W =
[[148 125 118 154 146]
 [ 87  83 119 229 130]
 [ 79 123 109 170 140]
 [152 116 140  91 123]
 [194 181 104  77  95]
 [ 93 131  99 195 104]
 [135 169 116 130 194]
 [170 141 101 209 121]
 [ 97  62 193  67 131]
 [124 134 135 104 178]
 [ 91 191 146 134  94]]
Rows and columns are counted from 0.
(0, 0): 148
(7, 4): 121
(10, 4): 94
(2, 0): 79
(8, 1): 62
(4, 1): 181
(10, 0): 91
(7, 0): 170
(2, 4): 140
(7, 2): 101
(9, 0): 124
(2, 3): 170
(6, 1): 169
(2, 1): 123
(3, 3): 91
(5, 3): 195
(1, 2): 119
(1, 3): 229
(3, 2): 140
(4, 4): 95
(9, 4): 178
(5, 4): 104

x = [159, 183, 234,  49,  77, 116,  97, 117, 126, 149,  68, 180, 138, 155, 179]
x[0]: 159
x[9]: 149
x[6]: 97
x[7]: 117
x[1]: 183
x[5]: 116

grid =
array([[206,  82, 130, 165],
       [141, 176, 150, 165],
       [127, 177, 188,  97],
       [180,  70, 182,  85],
       [108, 166, 113, 138]])
grid[-5][-4] -> 206
grid[-2] -> [180, 70, 182, 85]
grid[4][2] -> 113
grid[2][-2] -> 188
grid[3][2] -> 182
grid[-1][-3] -> 166
grid[-5] -> [206, 82, 130, 165]
grid[:, 2] -> [130, 150, 188, 182, 113]
grid[-2][1] -> 70
grid[3][-4] -> 180
grid[:, 3] -> [165, 165, 97, 85, 138]

X = [ 81,  43, 139, 139, 109, 102,  77, 236, 126,  86,  81, 130,  59, 106]
X[-14]: 81
X[11]: 130
X[2]: 139
X[-8]: 77
X[8]: 126
X[-10]: 109

data =
[[151 124 101 121 118 117 127]
 [150 125 159 119 119 117 142]
 [118 122 157 120 127 124 147]
 [102 118  59 124 128 126 122]
 [114 121 152 120 127 125 145]
 [117 119 185 116 124 121 140]
 [133 125  72 125 124 123 136]
 [126 116 136 116 119 116 115]
 [143 122  59 123 119 118 116]
 [129 118 197 114 120 117 133]
 [105 119 129 120 127 125 135]
 [133 123  35 125 122 122 120]
 [145 123  69 122 118 117 118]
 [143 122  60 123 118 117 115]]
data[0][0] => 151
data[11][5] => 122
data[2][4] => 127
data[13][3] => 123
data[0][4] => 118
data[13][2] => 60
data[8][5] => 118
data[8][2] => 59
data[:, 4] => [118, 119, 127, 128, 127, 124, 124, 119, 119, 120, 127, 122, 118, 118]
data[9][6] => 133
data[11][2] => 35
data[:, 6] => [127, 142, 147, 122, 145, 140, 136, 115, 116, 133, 135, 120, 118, 115]
data[5][1] => 119
data[4][0] => 114
data[2][2] => 157
data[0][6] => 127
data[7] => [126, 116, 136, 116, 119, 116, 115]
data[8][1] => 122
data[:, 3] => [121, 119, 120, 124, 120, 116, 125, 116, 123, 114, 120, 125, 122, 123]
data[12][0] => 145
data[3][2] => 59
data[13][0] => 143
data[11][1] => 123
data[3][3] => 124
data[13][1] => 122
data[9] => [129, 118, 197, 114, 120, 117, 133]
data[9][2] => 197
data[12][6] => 118
data[7][5] => 116
data[2][0] => 118
data[6][3] => 125
data[5][6] => 140
data[6][4] => 124
data[:, 2] => [101, 159, 157, 59, 152, 185, 72, 136, 59, 197, 129, 35, 69, 60]
data[2][5] => 124

arr =
array([[182,  40, 161,  69,  39,  45,  32, 218, 149,  74, 166],
       [199, 188, 187,  47, 167,  94, 142, 149, 191, 126,  71],
       [ 84, 216, 127, 167, 185, 221, 179, 137, 110, 222, 110]])
Rows and columns are counted from 0.
row 0 col 0 = 182
row 2 col 4 = 185
row 0 col 1 = 40
row 2 col 10 = 110
row 2 col 3 = 167
row 0 col 7 = 218
row 0 col 2 = 161
row 0 col 3 = 69
row 0 col 5 = 45
row 2 col 2 = 127
row 1 col 4 = 167
row 0 col 8 = 149
row 1 col 2 = 187
row 1 col 6 = 142
row 2 col 5 = 221
row 1 col 5 = 94

a =
196,219,111,70,187
167,191,187,223,109
189,193,219,114,71
158,189,160,187,193
194,167,180,195,219
88,85,152,190,166
89,155,187,167,189
221,113,66,188,171
a[0,0] => 196
a[:, 4] => [187, 109, 71, 193, 219, 166, 189, 171]
a[6] => [89, 155, 187, 167, 189]
a[1,4] => 109
a[3,1] => 189
a[6,0] => 89
a[4,2] => 180
a[2,2] => 219
a[0,1] => 219
a[7,0] => 221

B =
array([[124, 154, 149, 161, 159, 152, 128, 125, 114, 162],
       [129, 112,  91, 112, 114, 119, 105, 104, 140, 102],
       [136, 138, 151, 140, 138, 134, 139, 140, 127, 145],
       [146, 158,  98, 167, 169, 171, 100,  91, 157, 144],
       [126, 139, 130, 145, 144, 140, 116, 113, 120, 143],
       [115, 128, 133, 120, 121, 125, 150, 152, 125, 122],
       [100, 122,  42,  86,  99, 137, 170, 170, 188,  52]])
B[0][0] => 124
B[4][6] => 116
B[0][2] => 149
B[3][2] => 98
B[5][8] => 125
B[1] => [129, 112, 91, 112, 114, 119, 105, 104, 140, 102]
B[2][1] => 138
B[1][1] => 112
B[1][2] => 91
B[2][0] => 136
B[3] => [146, 158, 98, 167, 169, 171, 100, 91, 157, 144]
B[4][9] => 143
B[2][6] => 139
B[3][5] => 171
B[1][5] => 119
B[2] => [136, 138, 151, 140, 138, 134, 139, 140, 127, 145]
B[0][7] => 125
B[5][3] => 120
B[0][4] => 159
B[5][4] => 121
B[4][4] => 144
B[3][8] => 157
B[:, 6] => [128, 105, 139, 100, 116, 150, 170]
B[5][9] => 122
B[3][4] => 169
B[6][4] => 99
B[0] => [124, 154, 149, 161, 159, 152, 128, 125, 114, 162]
B[1][8] => 140
B[6][8] => 188
B[2][4] => 138
B[4][7] => 113
B[6][1] => 122
B[4] => [126, 139, 130, 145, 144, 140, 116, 113, 120, 143]
